A small network was trained on invented records. Each row is its activation on one of them, seen along a few directions.
After each row come some of the record's fields: W, Y, G, D, M.
A field that a record lacks is written none.
The largest differences between rows may come from other fields.
In the rows, 500 means zero.
Strong random noise was added to every row along 8 fixed directions; ignore it. To show where, here is one row again and again, with new noise each time:
486 555 445 449 611 427 348 459 483 313 579 461 648 548 548 391 467 422 668 268
429 362 541 361 406 458 687 624 186 664 446 693 804 540 590 533 813 542 599 381
585 501 406 354 503 495 486 559 557 483 509 642 679 618 585 596 773 444 728 489
516 553 394 492 429 253 320 425 555 463 603 499 650 544 467 525 580 447 667 736
585 565 437 299 443 431 257 367 768 399 598 556 512 720 445 607 510 540 569 415
525 442 488 369 690 749 549 718 477 402 424 596 619 403 619 549 500 520 538 395
497 499 499 560 403 290 475 353 338 611 621 516 593 585 402 406 559 497 467 495
705 381 421 409 694 518 327 475 650 436 492 556 542 443 392 512 175 563 384 567
414 460 522 568 493 398 611 625 152 590 507 541 670 354 542 386 544 501 511 710
623 385 468 384 535 618 589 603 499 614 451 685 609 511 504 626 628 554 470 564

465 481 512 480 539 436 419 498 468 438 488 438 565 417 484 472 310 515 478 555
{W: w2, Y: y5, G: g3, D: d1, M: m1}
505 482 458 425 407 369 458 443 586 490 460 526 544 597 533 535 615 466 678 445
{W: w2, Y: y1, G: g4, D: d7, M: m2}
482 513 446 481 378 463 578 519 613 600 428 501 533 510 525 707 737 427 631 773
{W: w5, Y: y1, G: g4, D: d8, M: m1}
357 403 601 424 408 491 542 589 366 529 437 541 609 475 556 539 551 615 481 360
{W: w1, Y: y3, G: g2, D: d5, M: m1}
436 426 568 355 319 430 456 348 535 607 507 547 530 637 385 609 501 631 369 282
{W: w5, Y: y1, G: g2, D: d6, M: m2}
526 443 446 535 648 637 487 602 586 400 455 499 601 382 559 558 512 463 566 435
{W: none, Y: none, G: none, D: none, M: none}
481 428 520 436 567 425 439 399 489 473 458 420 552 482 434 474 256 503 430 348
{W: w5, Y: y1, G: g2, D: d6, M: m1}
625 603 478 361 585 683 538 654 547 441 510 640 384 576 600 490 554 512 543 606
{W: w5, Y: y1, G: g1, D: d2, M: m2}
578 395 405 706 531 482 580 422 565 618 466 462 565 430 427 571 650 385 539 536
{W: w5, Y: y1, G: g4, D: d7, M: m2}
447 289 610 455 379 504 691 498 268 771 445 626 670 507 421 595 620 637 302 368
{W: none, Y: none, G: none, D: none, M: none}
409 435 473 506 599 426 366 560 470 388 487 412 717 304 494 540 325 505 529 625
{W: none, Y: none, G: none, D: none, M: none}
656 355 463 572 491 475 561 489 501 654 468 614 487 470 415 500 502 552 399 615
{W: w5, Y: y3, G: g3, D: d3, M: m2}
663 626 462 441 578 481 410 526 613 377 517 524 288 589 559 365 349 470 567 648
{W: w5, Y: y3, G: g2, D: d5, M: m1}
422 551 525 589 484 603 638 512 455 527 465 445 417 463 538 482 591 438 508 413
{W: w5, Y: y1, G: g4, D: d8, M: m2}
416 522 475 492 362 419 480 563 511 480 506 541 581 513 578 555 729 501 675 568
{W: w5, Y: y3, G: g3, D: d3, M: m2}
463 513 553 465 580 571 496 438 445 436 543 456 552 580 505 450 473 485 469 125
{W: none, Y: none, G: none, D: none, M: none}
642 528 491 729 505 561 504 307 628 617 623 457 292 552 310 484 451 500 245 508
{W: none, Y: none, G: none, D: none, M: none}
702 683 444 313 692 454 585 711 351 355 425 610 348 574 750 190 372 350 777 788
{W: w2, Y: y1, G: g2, D: d6, M: m1}
475 474 532 447 368 709 596 484 659 647 483 570 452 569 441 772 723 580 362 428
{W: w5, Y: y1, G: g2, D: d6, M: m2}
280 461 599 457 369 378 665 593 196 586 399 482 600 420 591 448 560 511 554 539
{W: w5, Y: y1, G: g4, D: d8, M: m1}
596 427 447 462 706 569 396 507 536 389 527 522 621 457 479 463 351 499 475 319
{W: w5, Y: y1, G: g1, D: d2, M: m2}
573 471 449 469 580 552 462 534 693 458 405 462 425 430 494 600 372 481 509 682
{W: w5, Y: y1, G: g4, D: d7, M: m1}
626 558 441 684 751 705 628 601 409 430 499 487 452 383 582 315 485 352 546 445
{W: w1, Y: y5, G: g3, D: d1, M: m2}
564 522 474 493 402 411 438 433 639 523 508 533 360 576 461 506 491 531 508 625
{W: w2, Y: y1, G: g4, D: d7, M: m2}
337 718 521 705 444 380 458 417 435 455 610 263 371 420 466 408 411 401 480 769
{W: w2, Y: y1, G: g2, D: d6, M: m1}
253 530 502 473 370 401 335 587 547 382 489 406 642 308 525 636 453 571 579 753
{W: w5, Y: y5, G: g3, D: d1, M: m2}
473 455 503 449 533 652 484 582 576 471 501 549 557 471 516 628 573 562 461 417
{W: w5, Y: y1, G: g1, D: d4, M: m2}
513 519 528 503 461 686 582 510 594 577 498 517 442 525 475 656 612 524 393 505
{W: w2, Y: y5, G: g3, D: d1, M: m1}
453 273 432 704 539 510 512 493 514 554 451 464 792 287 446 628 626 479 519 360
{W: w2, Y: y3, G: g3, D: d3, M: m2}
330 694 559 644 374 468 538 451 397 506 612 365 400 500 502 442 584 448 473 590
{W: w5, Y: y5, G: g3, D: d1, M: m1}
583 717 490 497 518 437 555 458 457 425 547 481 286 711 615 271 579 350 697 461
{W: w1, Y: y1, G: g4, D: d7, M: m1}
487 460 498 594 486 510 441 399 609 495 537 448 499 500 424 545 497 517 434 344
{W: none, Y: none, G: none, D: none, M: none}
655 568 476 391 591 828 640 620 658 508 485 644 406 646 599 638 760 466 537 415
{W: none, Y: none, G: none, D: none, M: none}
599 499 429 614 432 230 431 398 495 571 550 492 524 538 440 437 533 442 586 766
{W: w1, Y: y3, G: g2, D: d5, M: m1}
833 379 371 385 597 349 587 458 528 604 390 673 541 665 526 426 563 379 692 552
{W: w5, Y: y1, G: g4, D: d7, M: m1}
435 583 655 328 485 740 704 752 294 492 445 645 330 538 680 396 526 619 427 426
{W: none, Y: none, G: none, D: none, M: none}
593 756 423 523 468 397 398 459 579 372 619 493 337 641 569 341 553 385 702 685
{W: w1, Y: y5, G: g3, D: d1, M: m2}
331 526 580 397 319 383 402 448 488 498 524 467 491 519 456 543 409 621 417 519
{W: w5, Y: y1, G: g2, D: d6, M: m2}
396 528 501 700 658 602 459 589 402 405 559 364 533 226 475 440 315 492 381 642
{W: w5, Y: y1, G: g1, D: d2, M: m2}
464 586 588 435 284 576 563 494 616 614 486 541 195 601 460 606 542 625 346 685
{W: w5, Y: y1, G: g4, D: d7, M: m2}
396 396 542 344 605 501 526 639 385 389 335 479 620 394 620 461 349 513 609 359
{W: w5, Y: y1, G: g4, D: d7, M: m1}
747 506 420 497 571 511 312 297 806 490 619 530 341 656 319 532 348 531 342 470
{W: w5, Y: y1, G: g1, D: d4, M: m2}
553 361 393 666 555 582 624 491 583 620 415 487 654 364 460 669 701 384 553 521
{W: w5, Y: y1, G: g4, D: d8, M: m2}
495 506 482 705 625 546 562 512 397 488 542 423 535 385 501 404 498 412 474 472
{W: none, Y: none, G: none, D: none, M: none}
676 397 414 533 546 492 508 331 616 620 544 551 634 630 383 612 659 431 488 327
{W: none, Y: none, G: none, D: none, M: none}

Here are new rows. What are their fields?
469 419 553 414 515 442 635 570 214 568 420 582 589 478 555 358 458 518 513 403
{W: w5, Y: y1, G: g2, D: d6, M: m2}
695 387 361 607 576 417 431 412 618 570 553 563 613 504 389 551 574 449 520 592
{W: w5, Y: y1, G: g1, D: d4, M: m2}
269 747 613 395 322 571 428 647 528 312 539 463 296 539 667 476 536 596 585 567
{W: w2, Y: y3, G: g3, D: d3, M: m2}
333 566 521 429 548 522 402 715 457 285 447 442 538 278 630 460 302 550 579 702
{W: w5, Y: y5, G: g3, D: d1, M: m2}
325 575 568 468 326 300 471 354 377 534 571 411 537 618 464 463 551 494 520 383
{W: w5, Y: y1, G: g2, D: d6, M: m1}
356 790 540 641 527 589 525 606 454 302 549 347 219 441 659 297 473 401 614 594
{W: w2, Y: y1, G: g4, D: d7, M: m2}
327 473 515 597 462 491 382 391 660 441 498 296 532 391 410 653 408 508 428 420
{W: w5, Y: y1, G: g4, D: d7, M: m1}
470 443 548 399 511 571 599 567 387 532 440 572 553 503 550 484 519 537 476 333
{W: w5, Y: y1, G: g2, D: d6, M: m2}
641 441 460 552 554 557 592 481 442 635 543 606 545 539 438 502 617 485 430 502
{W: w5, Y: y1, G: g1, D: d2, M: m2}
478 431 412 619 618 489 513 663 412 461 484 509 707 292 568 510 597 433 634 700
{W: w5, Y: y1, G: g1, D: d4, M: m2}
713 323 454 399 613 587 449 453 621 582 484 635 558 522 360 602 364 599 320 454
{W: w5, Y: y1, G: g1, D: d2, M: m2}
579 458 411 477 429 536 629 437 667 638 434 550 584 633 504 734 892 373 670 457
{W: w5, Y: y1, G: g4, D: d8, M: m1}
638 530 440 652 538 350 462 364 557 548 529 418 361 504 398 402 358 418 472 749
{W: w1, Y: y1, G: g4, D: d7, M: m1}
482 541 512 453 617 885 565 519 732 421 463 446 451 539 544 706 614 452 461 125
{W: w2, Y: y1, G: g2, D: d6, M: m1}
374 576 587 332 293 532 649 605 418 611 453 581 477 596 598 630 736 551 537 632
{W: w2, Y: y1, G: g2, D: d6, M: m1}
635 547 346 476 592 472 345 438 776 380 515 481 527 536 494 576 508 384 672 570
{W: w5, Y: y1, G: g2, D: d6, M: m2}
559 440 481 412 620 651 503 659 546 435 402 569 508 360 544 530 347 557 471 595
{W: w5, Y: y5, G: g3, D: d1, M: m2}
417 616 564 307 561 628 431 662 458 313 516 532 445 501 624 436 370 580 514 455
{W: w5, Y: y1, G: g1, D: d2, M: m2}
527 473 447 352 605 624 486 645 663 404 375 520 539 417 591 649 453 479 591 613
{W: w5, Y: y1, G: g2, D: d6, M: m1}
399 608 527 389 324 548 533 445 630 542 517 489 481 674 525 709 777 482 573 430
{W: w2, Y: y1, G: g2, D: d6, M: m1}
618 416 487 655 459 571 533 307 687 670 516 482 348 545 308 603 506 527 282 435
{W: w2, Y: y1, G: g4, D: d7, M: m2}
402 606 614 713 434 738 704 516 405 649 554 417 283 407 438 531 540 533 200 612
{W: w2, Y: y5, G: g3, D: d1, M: m1}
